Each row below holds a small network's activations on one input, seen along a few directions.
In each table, some parts of the input vary, and every possible input appears once, in random order.
A made-up example of a description, with smaller parts first: one of 3 separate values, together with either a single point or one of 9 places along a line or (one of 5 places around a ring, together with one of 6 places along a line).
Shared parts are said once, and a part with two or three values counts as separate values.
In the rows, zero is written as 128.

Other details of the inputs shift rows strongly along two fixed directions, in all tables alike. That doesn't count.

Table:
x1: [146 130 184 130 128 128 139 103 105 144 118 128 108 103]
x2: [ 46 144 107 158 212 116 153 118 130 171 161  94 117  71]
x3: [176 154 133 110  67 130  97 144 142  87 130 143 119 153]
x4: [134 157  97 120  83 122 100 162 152  89 141 108 126 180]
x5: [ 86 126  64 151 147 101  92 137 166 120 162  83 138 181]
x6: [174 140 155 118  84 135 108  92 130 108 127 126 129 140]
x7: [157 103 179 133 145 121 118 100 107 151 123 144 101 119]
x8: [144 103 142 115 117 140 152 108 111 141  96 141 148 113]
x9: [ 53 158  67 157 183 117 125 104 148 146 175  82 143  92]
x10: [124 119 133 127 170 145 155  98  97 160 114 166 150  37]
x11: [173  74 144 118 104 139 127 118 116 131  93 164 138 161]
x12: [151 107 135 110  81 144 140 155 129 103  97 155 142 175]
x13: [123 140 168 132 173 136 142  98  91 162 140 137 109  48]
x14: [ 65 126  39 131 128 116 150 226 177  96 131 100 157 215]
x15: [168 140 173 111  99 131 122 157 119 111 111 150  95 132]
Description of these inputs: one of 3 separate values, together with either a single point or one of 4 places along a line.
Q: Changing only the choice among 3 separate values turns x14 into x4. The same change can be made to x8. Which row results?
A: x6

Table:
x16: [185 132 160 116  72 123 106 141 133  98 113 132 113 179]
x17: [163 122 122 115  63 126 106 147 148  89 118 124 130 207]
x18: [179 149 179 121 121 132 107  86 105 133 127 147 107  76]
x19: [124 130 155 147 181 124 133  53 100 176 136 123 126  37]
x20: [187 114 184 111  87 137 136 119 109 119  91 155 126 130]
x21: [173 139 175 115  92 138 108 105 112 119 130 140 101 131]
x22: [ 87 159 110 143 163 122 118 122 136 138 167 106 112  94]
x23: [139 148 142 135 142 121 115  99 122 139 141 117 116  97]
x24: [142 149 116 121  93 127  98 136 145  98 140 123 129 153]
x25: [116 118 126 127 104 127 144 164 140 112 118 119 130 176]
x26: [ 86 165  90 147 164 106 116 145 154 128 162  91 121 118]
x27: [ 78 122  68 133 152 127 149 161 146 129 131 114 155 143]
x28: [ 40 129  67 151 174 114 159 172 153 138 149  89 143 151]
x29: [129 118 131 114 110 140 145 173 128 115 113 147 127 153]
x30: [151 119 123 114  84 123 139 194 147  93  98 132 128 202]
x31: [177 108 179 102  84 149 138 137 103 117  96 167 116 140]
x32: [119 117  91 115 105 135 140 186 144 103 112 139 149 173]
x33: [ 31 128  49 158 209 121 163 121 140 164 150  96 166  85]
x34: [153 124 164 121  99 131 118 114 120 122 125 131 113 146]
x35: [145  88 144 127 157 141 127  73  97 165 115 163 138  77]
x36: [ 95  96 118 143 177 124 136 121 122 160 133 131 126 120]
x37: [115 143 117 139 155 129 116  76 120 146 150 118 135  74]
x38: [102 136 104 141 161 126 122  89 126 145 149 113 142  92]
x39: [105 124 119 132 177 131 159 134 115 151 120 137 138  79]
x40: [151 146 173 125 136 140 114  77  99 145 141 144 104  64]
x41: [ 90 123  69 133 111 118 140 181 167 102 126 100 155 199]
x42: [159 115 177 122 141 141 149  82  91 157 103 160 131  61]
x43: [173  91 159 120 116 125 121 133 118 129  99 158 120 154]
x44: [165 149 138 115  90 136  96 116 129 104 135 142 121 126]
x45: [ 83 140  88 140 121 108 120 183 167 103 151  85 123 204]
Q: What is each input in this table made of?
A: one of 3 separate values, together with either a single point or one of 4 places along a line or one of 5 places along a line
Q: Changing only the choice among 3 separate values turns x29 into x39. The same change can be made to x45. Which row results?
A: x16
Q: List by row number the other rows that have the choice among 3 separate values in common with x37.
A: x17, x24, x27, x32, x33, x35, x38, x41, x44
Q: Change only the place on the line of 5 in x40. List by row number the other rows that result.
A: x21, x22, x34, x45
Q: Change only the choice among 3 separate values in x20. List by row number the other rows that result.
A: x25, x41
